Look-ups in named tables: a row name and a column name give one cell, copied from the table.

Table vafin
columns: fatiz, fisozu, pez, lav, bik, miriv
tilog: [181, 184, -147, 357, 77, 75]
bakur: [643, 375, -545, 576, 611, -45]
fuz: [224, 219, 235, 209, 212, 231]
dabipe: [403, 337, -35, 344, 466, 156]
zop: [-26, -48, 287, 289, 466, -63]
nes: [105, 346, 151, 274, 303, 296]
zepes: [-66, 596, -23, 370, 575, 322]
fonetak: [681, 360, -258, 461, 701, 53]
bak: [405, 276, -672, 591, 184, -147]
zev: [-121, -170, 308, 327, 618, -159]
meboke: [-34, -56, 280, 294, 520, -80]
talosat: [-227, 195, 195, 347, 559, 106]
kikim: [255, 474, -563, 654, 506, 157]

fisozu of nes = 346
bik of bak = 184
fatiz of meboke = -34
fisozu of tilog = 184
fatiz of fuz = 224
fisozu of fuz = 219
lav of bak = 591
bik of zop = 466
fisozu of zev = -170
fisozu of kikim = 474
lav of zev = 327
fatiz of kikim = 255
bik of fuz = 212
bik of kikim = 506
fatiz of bak = 405

Table nuv
         zeli  suv  kesov  ratun  veguz  pekem  tanez
mopu        6  -69    -36    -45      9    -49     12
gimag      -4  -24    -15    -54    -38     20    -76
tadebo    -91  -72    -19    -54    -15    -19     35
vose       25  -51      4     -9     47    -91    -62
rifumob    -6  -25    -20     -9    -82    -26     39
dudo      -73  -29    -46    -30    -76     71    -33
bebede    -95  -27    -11    -74    -71     79    -43
nid        14  -26    -21      7    -34    -52     22

bebede, kesov -> -11
rifumob, suv -> -25
gimag, veguz -> -38
bebede, zeli -> -95
gimag, kesov -> -15
dudo, tanez -> -33
gimag, tanez -> -76

piberub.tsv
	mikeles	zam	lov	ruludo	mumone	finib	sirana	dis
batak	14.71	24.72	87.89	59.16	12.69	32.76	51.04	93.43
gadugo	62.37	63.37	3.37	41.51	67.18	76.27	5.73	1.86
suf	56.53	57.21	60.11	99.20	25.16	79.62	76.07	28.11

What is the lov of batak in piberub?
87.89
What is the mumone of suf in piberub?
25.16
What is the zam of gadugo in piberub?
63.37
What is the finib of batak in piberub?
32.76
What is the dis of gadugo in piberub?
1.86
What is the finib of gadugo in piberub?
76.27
What is the zam of suf in piberub?
57.21
Row with the largest mikeles: gadugo

zugada:
         repore  zelum  fuv
vin          78     94   93
doruvu      212     31   27
zonoleb       5    122  120
rulile        2    130  147

vin, repore -> 78
rulile, zelum -> 130
vin, zelum -> 94
vin, fuv -> 93
rulile, fuv -> 147
doruvu, repore -> 212
zonoleb, fuv -> 120
rulile, repore -> 2
doruvu, zelum -> 31
zonoleb, zelum -> 122

furel.tsv
	fibazek	neb	gibo
surunen	45	136	204
sol	125	117	194
nini	54	131	186
kor	59	154	186
nis	125	113	150
rav	59	145	142

What is the gibo of surunen in furel?
204
What is the fibazek of nis in furel?
125
What is the fibazek of sol in furel?
125
What is the fibazek of kor in furel?
59
What is the neb of nini in furel?
131
What is the gibo of nini in furel?
186
What is the gibo of kor in furel?
186
What is the gibo of rav in furel?
142
What is the neb of rav in furel?
145
What is the neb of surunen in furel?
136
What is the neb of kor in furel?
154
What is the fibazek of nini in furel?
54
What is the fibazek of surunen in furel?
45
What is the neb of sol in furel?
117
What is the gibo of sol in furel?
194
What is the gibo of nis in furel?
150
What is the fibazek of rav in furel?
59
What is the neb of nis in furel?
113

kibuve
cols = duzano, dusel, miv, nadozo, zab, tagak, ludigif, disekam, vose
migaf: [20.94, -16.97, -46.06, -54.56, 3.28, -3.44, -12.50, -14.03, -60.84]
rokotig: [26.89, -19.21, -17.10, 19.05, -6.78, 32.13, 15.76, -14.03, 12.10]
bopako: [21.36, -19.21, -17.10, -22.21, 3.16, 36.31, 6.33, -14.03, -23.42]
rapabi: [20.94, -19.21, -17.10, -75.59, 3.16, -3.44, -30.06, -14.03, -23.42]
sir: [20.94, 11.48, -31.94, -54.56, 3.16, 3.00, 18.47, -14.03, -33.82]
lafam: [-6.93, -19.21, -17.10, -4.94, 3.16, -3.44, -12.50, -15.12, -33.75]
mekas: [-21.59, 42.12, -39.29, -34.51, 3.16, -49.11, -12.50, -17.70, -23.42]
mol: [-22.84, -19.21, 2.06, -97.22, 18.92, -3.44, -12.50, 38.44, 9.22]
ripu: [56.60, -19.21, -17.10, -54.56, -45.00, 12.09, -17.32, -14.03, -13.03]

rokotig, miv => -17.10
ripu, ludigif => -17.32
mol, tagak => -3.44
rapabi, ludigif => -30.06
rokotig, dusel => -19.21
mol, disekam => 38.44
sir, dusel => 11.48
bopako, nadozo => -22.21
sir, disekam => -14.03
Row with the largest tagak: bopako

vimer =
,pekimuz,kugudan,pugeg,sok,tov,fidoru,gikigo
nol,559,382,211,473,922,138,323
monat,67,439,355,192,525,707,476
kude,292,371,416,322,311,403,298
ludosud,145,295,639,466,483,588,247
sutovo,307,251,375,376,213,340,165
ginunav,310,328,283,227,331,455,342
romoko,376,228,264,98,407,520,279
ter,663,300,587,590,188,226,352
lef,198,271,260,141,258,297,211
gisuze,307,276,273,244,213,246,249
pir,424,533,252,217,398,474,314
migul,309,443,248,148,335,420,154

lef, pekimuz -> 198
ludosud, pugeg -> 639
nol, pekimuz -> 559
ginunav, tov -> 331
ter, pekimuz -> 663
monat, kugudan -> 439
sutovo, tov -> 213
sutovo, pekimuz -> 307
nol, gikigo -> 323
monat, gikigo -> 476
migul, pugeg -> 248
kude, gikigo -> 298
lef, pugeg -> 260
pir, pekimuz -> 424

Table tup
	mer	lis	vom	detat	totame
lugi	104	106	104	103	105
megenik	129	111	108	72	115
bipokod	106	106	105	106	106
nesu	119	44	194	82	65

What is the vom of nesu in tup? 194
What is the totame of megenik in tup? 115
What is the totame of lugi in tup? 105
What is the detat of lugi in tup? 103
What is the lis of lugi in tup? 106
What is the vom of lugi in tup? 104
What is the vom of megenik in tup? 108
What is the mer of bipokod in tup? 106
What is the vom of bipokod in tup? 105
What is the lis of megenik in tup? 111
What is the detat of megenik in tup? 72
What is the mer of nesu in tup? 119
What is the lis of bipokod in tup? 106

rela =
            dur    ralu  domosun   nozur   rusat  babiza  vulutiz     gak  famugaz     mes
gumis    -29332   -9898   -16832  -21963   -7657   -2877    -3538   -4913    -6385   -5837
zot      -36837    9069   -25962   -9837    4455   15931    13363    4629     9726   11965
berofi    40622  -65679    42082   25037  -64267  -63032   -62525   42929    -1884  -60009
vota      26808  -65549    33966   67265  -61673  -65667   -63285   32379   -21194  -53675
nera     -39878    7093   -49087  -60270    3243     414     1181  -38792    -2641     143
detinur  -65086   23351   -60068  -42956   32158   33392    34714  -53427   -60751   37868
rad      -18528  -25787   -15929  -21772  -22839  -20310   -20526  -17598   -35557  -19963
venili   -40777    9101   -32394  -10374    3978   13443     9350  -33395   -50772    8448
pivelop   10061  -45983    25625   -6456  -47403  -48128   -48513   21282    -2248  -55012

venili, mes -> 8448
venili, dur -> -40777
zot, nozur -> -9837
nera, mes -> 143
rad, rusat -> -22839
gumis, famugaz -> -6385
rad, dur -> -18528
nera, dur -> -39878
pivelop, rusat -> -47403
rad, babiza -> -20310
vota, ralu -> -65549
zot, babiza -> 15931
venili, famugaz -> -50772
gumis, dur -> -29332
berofi, rusat -> -64267
zot, mes -> 11965
berofi, babiza -> -63032
Which row has the largest nozur? vota

